Each row below holds a small network's activations on one input, seen along a few directions.
In each table, some parts of the input vary, and every possible input appears once, in random order.
Descriptions start from the smaller parts, as in this example, which fits no table here: one of 6 places along a line, together with either a single point or one of 9 places along a line or (one of 3 separate values, together with one of 5 places around a ring).
Shared parts are said once, and a part with two or three values counts as separate values.

Other details of the inputs vary at random and push rows far along two fixed directions, the same in every table; ignore that.
To show where, the next rows are all for the same input, with only those details redrawn:
-89 -197 -148 -297 -362 192 201 483 730 -602 692 186 -18 8 -322
-240 95 352 399 -199 -249 -296 -175 -618 46 -327 57 -222 242 46
-200 -367 257 -376 -634 -238 128 168 367 -826 357 298 -18 348 -309
-164 -29 98 85 -257 -21 -64 145 22 -237 160 109 -128 114 -124
-125 -17 -40 39 -210 118 -1 277 228 -246 330 95 -110 15 -160

A family of inputs:
row 1: 88 -133 -160 -268 121 92 220 210 61 -335 198 -182 157 52 -175
row 2: 104 -351 -237 -533 -56 140 202 93 863 -493 352 22 441 -154 -91
row 3: 235 491 -388 104 676 548 -149 517 71 640 108 -288 -94 -619 -66
row 4: -75 -505 75 -430 -668 -279 442 -128 333 -707 400 274 284 333 12
row 5: -56 39 250 -62 21 -421 172 -474 -621 332 -498 62 92 78 256
row 6: 119 409 -474 330 728 630 -209 475 92 455 135 -410 -78 -481 -68
row 7: 634 -31 42 263 -17 -399 -30 -332 -248 340 -793 1 -508 818 1
row 8: 318 441 -523 70 669 544 116 439 -97 655 180 -346 19 -576 22
row 9: 32 1 234 297 -170 -226 -180 -204 -850 -13 -271 -141 13 281 150
row 10: 155 -197 35 -770 -10 112 81 255 848 -377 431 121 153 -224 -240
row 11: 71 4 344 -108 22 -379 -211 -502 -443 283 -647 24 237 -50 255
row 12: 118 350 -395 297 762 645 -312 216 296 534 147 -354 -33 -559 91
row 13: -298 79 347 212 111 -302 -198 -219 -565 31 -517 -27 -195 231 -66
row 14: -100 -85 -176 -180 93 55 362 153 109 -245 207 -43 30 49 -184
row 15: -52 53 371 329 -166 -218 -445 -125 -679 -29 -342 -86 -98 240 60
row 16: -298 20 424 179 146 -285 -301 -477 -359 111 -503 29 -148 152 91
row 17: -136 -500 154 -400 -699 -271 208 -210 571 -675 266 378 306 207 -4
row 18: -21 -11 47 -357 -5 -163 358 63 -120 -50 12 90 -6 9 -145
row 19: 0 -68 -64 -392 -26 -52 234 -102 467 63 31 206 227 -277 33
row 20: -158 -171 -11 -123 -14 -111 112 -277 276 -107 -120 103 222 -40 71
row 21: 130 -3 267 -140 55 -384 21 -423 -684 257 -519 -82 214 79 270
row 22: -13 412 -409 571 427 667 -268 204 291 645 346 -133 -187 -555 193
row 23: -180 108 512 -43 91 -368 -243 -437 -382 294 -528 148 -164 14 93
row 24: 49 540 -406 194 649 510 -7 460 118 729 120 -152 -224 -625 -74
row 25: 176 363 -391 489 453 696 -411 259 244 555 341 -273 -61 -554 203
row 26: 55 325 -676 363 665 555 247 123 106 661 188 -300 96 -501 246
row 27: 73 -84 185 274 -198 -258 -133 -421 -714 92 -298 -114 200 220 382
row 28: -81 -102 -33 23 -283 -36 218 75 -118 -258 252 68 -8 166 -47
row 29: 57 -489 73 -593 -255 -272 341 -144 224 -680 126 7 408 290 -42
row 30: 162 -341 -233 -343 -364 194 105 137 814 -469 547 103 413 -149 19
row 31: -165 -50 103 53 -280 -29 -49 152 52 -275 179 121 -121 125 -137
row 32: 447 10 38 342 -58 -430 132 -385 -182 412 -782 128 -630 803 -9
The inputs of row 13 and row 6 match in every part but one. If row 22 is changed in the same way as row 13 into row 6, which row does it become? -> row 25
Describe the family of inputs behind these rows. -> one of 2 separate values, together with either a single point or (one of 3 separate values, together with one of 5 places around a ring)
A walk changes only the place on the ring of 5. It starts at row 20 and steps to row 16. List the rest of the walk in order. -> row 13, row 14, row 26
Change only the place on the ring of 5 in row 15. List by row number the other rows that result. -> row 9, row 25, row 27, row 30
Change only the choice among 2 separate values in row 4. List by row number the other rows that result. -> row 27
